A small network was shown many inputs. Here are its activations along a few directions, one row for each input.
Each table varies a few parts of the input and shows all the possible inputs, shuffled.
A made-up example of a description, with smaller parts first: line(4) and (point or line(9) or (values(3) and ring(8))).
Shared parts are said once, and a part with two or three values counts as separate values.
In the rows, zero is written as 128.

Other details of the inputs shift rows strongly along two fixed directions, in all tables alike. That doesn't count.

Rows:
r1: [167 147 100 164 125 136 159 130 177 105 163 120 120 111]
r2: [172 186 154  81 114 139 141 104 124 124 158 158 128 178]
r3: [108 125 112  51 138 131 116  94  73 182 118 149 135 149]
r4: [103  98 142 156 134 103 128 158 122 144 103 106 139 110]
r5: [164 166 133 101 121 137 150 111 148 129 149 140 140 133]
r6: [110  89 132 152 141 112 114 139 127 134  94 103 146 104]
r7: [ 74 116 100 163 132 112  87 126 131 149 139 133 136 125]
r8: [ 96  97 145 166 118  94  95 151 123 132 119 118 110 126]
r9: [102 159 102 164 109 190 139 120 158  95 162 143 112 125]
r10: [111 138 128  67 123  92  87 110  83 168 154 167 133 149]
r11: [ 81 123 107 163 143 110 105 121 128 154 120 115 149 126]
r12: [219 138 157  69 128 130 144 131 123 100 144 150 101 146]
r13: [169 121 124 156 140 151 151 152 168  72 134 118 118 107]
r14: [214 158 123  76 117 127 143 106 131 125 165 152 112 158]
r15: [136 164 124 166 121 151 166 137 177 116 151 126 139 128]
r16: [ 82 103  96 151 137 134 123 100 125 162 114 103 135 107]
r17: [ 81 123 109  97 139 126 105  93  77 173 116 134 134 136]
r18: [ 89 112 102 158 144 112 116 127 136 164 117 115 151 126]
r19: [129 175 129 172 120 150 155 130 168 106 154 127 137 127]
r20: [104 104 154 168 130  98 111 145 118 141 103 101 124 127]
r21: [122  86 150 163 131  96 117 136 128 145 103  95 129 116]
r22: [134 129 120  52 143 101 101  94  97 176 120 143 150 145]
r23: [119 118 143  53 127 103  81 135  74 134 116 160 129 146]
r24: [142 142 141 158 126 165 157 162 164  85 118 121 138 122]
r25: [142  86 121  42 147 114 114 111  66 138 110 140 108 125]
r26: [180 174 149  76 114 141 152 111 132 133 156 156 131 178]
r27: [119 150 133 159 116 182 162 139 143  74 109 124 116 114]
r28: [154 139 160 168 116 150 160 159 168  96 126 113 120 135]
r29: [194 163 108  61 135 141 140 110 140 111 160 151 123 147]
r30: [157 141 153 160 121 150 161 149 167  89 127 115 133 103]
r31: [131 131 163  58 133  93 105 132  69 150 108 143 136 139]
r32: [ 93 106 134 159 138 112 108 148 114 128  95 107 143 115]
r33: [ 87 103 138 160 121  99 100 158 119 127 121 122 123 108]
r34: [ 93  84 121 147 134 131 127 123 113 133  86 105 128  97]
r35: [163 179 146  81 104 139 124 109 128 117 177 175 115 175]
r36: [114 103 121 169 128  93 118 109 138 172 125 101 138 127]
r37: [145 138  83 153 127 175 162 116 165  97 155 112 110 112]
r38: [ 81  88 119 149 134 133 133 138 108 137  86 110 126 109]
r39: [174 125 133 161 132 139 159 155 165  81 142 120 112  99]
r40: [ 67  92 114 152 119 130 106 138 103 119 104 127 112 108]
Description of these inputs: values(2) and line(4) and line(5).
Question: The inputs of r9 and r40 match in every part but the values(2) part. If r22 is changed in the same way as r9 into r40, which row does it become?
Answer: r6
Question: The inputs of r5 and r30 match in every part but the values(2) part. If r29 is changed in the same way as r5 into r30, which row does it become?
Answer: r13
Question: Change only the line(5) part in r2. List by row number the other rows that result.
Answer: r14, r26, r35, r36
Question: Change only the values(2) part in r34. List by row number the other rows that result.
Answer: r16
